A small network was shown many inputs. Here are its activations along a few directions, one row for each input.
Each table varies a few parts of the input and shows all the possible inputs, shuffled.
Descriptions start from the smaller parts, as in this example, which fits no table here: one of 8 places around a ring, together with either a single point or one of 11 places along a line or (one of 2 separate values, together with one of 6 places along a line).
Shared parts are said once, and a part with two or three values counts as separate values.
In the rows, zero is written as 128.

Other details of the inputs shift rows strongly along three fixed directions, in all tables alike. That doesn't count.

Table:
row 1: [ 97  74 118 116 151 163 141 159 165 128  87]
row 2: [159 179 171 121  99  60  74 153  61 133  86]
row 3: [186 130 109 103 121 184  82 147 108 120 153]
row 4: [115 133 125 137 125 114 143 100 126 139 148]
row 5: [187 122 111  99 117 155  84 149 110 121 156]
row 6: [160 192 185 127 104  19  85 164  59 130  73]
row 7: [118 142 113 139 133 115 138 106 136 137 144]
row 8: [ 89  70 133 118 152 156 135 156 158 137  85]
row 9: [118 144 131 146 127 125 146 105 127 137 144]
row 10: [113 151 123 142 125 129 138 106 135 127 139]
row 11: [185 142 132 110 128 141  83 155 100 126 141]
row 12: [196  93  84  83 135 239  71 131 124 129 194]
row 13: [121 138 114 134 119 112 146 113 141 120 146]
row 14: [112 147 110 133 128 119 132 105 140 129 139]
row 15: [103  52 135 113 143 164 152 157 159 129 103]
row 16: [ 95  72 158 130 151 150 149 158 143 145  79]
row 17: [185 128 117 102 124 186  73 142 104 128 156]
row 18: [120 150 123 147 133 125 142 109 134 135 141]
row 19: [101  53 140 116 142 196 154 149 151 130 105]
row 20: [123 140 131 139 114 121 154 111 133 120 146]
row 21: [120 135 118 133 116 111 147 111 137 121 148]
row 22: [ 96  63 152 116 151 138 150 159 148 137  89]
row 23: [116 149 120 141 119 128 145 111 133 120 138]
row 24: [150 104 175 108 143 108  85 212 103 135  49]
row 25: [159 181 164 124  96  56  83 159  64 125  83]
row 26: [122 154 119 146 136 126 141 110 138 135 139]
row 27: [ 93  84 146 124 155 116 143 167 153 135  74]
row 28: [109 140 118 134 122 118 135 102 133 130 143]
row 29: [119 137 122 134 130 111 144 109 135 127 151]
row 30: [125 122 133 158 135 119 134  77 118 102 134]
row 31: [122 145 131 142 130 121 149 112 134 125 148]
row 32: [124 146 123 142 119 121 150 115 140 119 144]
row 33: [116 136 121 138 127 115 141 103 129 139 147]
row 34: [108 137 122 133 119 118 136 100 129 131 145]
row 35: [192 130 119 104 135 172  83 151 111 125 156]
row 36: [106  80 137 127 147 158 150 166 164 125  88]
row 37: [200 114 103 101 139 214  78 142 115 135 173]
row 38: [118 134 125 133 127 110 146 107 132 128 152]
row 39: [112 136 118 132 113 117 144 104 128 124 143]
row 40: [150  96 172 110 142 122  80 207  97 146  48]
row 41: [108 134 126 131 117 118 139  98 126 132 145]
row 42: [112 148 127 142 122 128 139 104 131 128 141]
row 43: [124 146 106 133 125 113 143 115 148 119 142]
row 44: [115 146 124 141 116 127 147 109 129 121 140]
row 45: [113 142 111 134 118 118 141 109 135 122 141]
row 46: [116 158 115 140 131 130 135 108 143 126 134]
row 47: [124 138 135 137 113 120 157 107 130 121 146]
row 48: [114 145 107 133 121 119 139 110 138 122 139]
row 49: [112 139 114 133 116 118 142 107 131 123 143]
row 50: [179 142 123 109 114 152  81 150  97 121 136]
row 51: [163 170 162 115  94  36  87 158  70 126  90]
row 52: [127 153 115 141 125 122 147 117 147 117 139]
row 53: [112 133 122 130 111 117 147 101 125 125 144]
row 54: [ 90  84 166 150 151  71 128 137 123 113  38]
row 55: [196 103  97  94 136 204  75 138 113 138 180]
row 56: [121 142 135 141 127 120 151 109 130 126 149]
row 57: [123 143 127 141 117 121 152 113 136 119 145]
row 58: [116 139 117 139 130 115 139 105 132 138 146]
row 59: [ 93  67 147 123 148 175 143 152 151 136  91]
row 60: [123 148 110 133 138 112 140 113 146 125 145]
row 61: [121 150 106 137 139 117 136 108 144 136 139]
row 62: [ 94  91 144 125 157 111 142 169 155 134  69]
Description of these inputs: one of 2 separate values, together with either a single point or (one of 5 places around a ring, together with one of 6 places along a line).
Question: Changing only the choice among 2 separate values turns row 29 into row 31. The same change can be made to row 14. Which row results?
Answer: row 17
Question: Changing only the choice among 2 separate values turns row 21 into row 57. The same change can be made to row 62. Which row results?
Answer: row 11
Question: Change only the place on the ring of 5 in row 10. List by row number the other rows that result.
Answer: row 18, row 23, row 24, row 32
Question: Change only the choice among 2 separate values in row 38. List by row number the other rows that result.
Answer: row 56
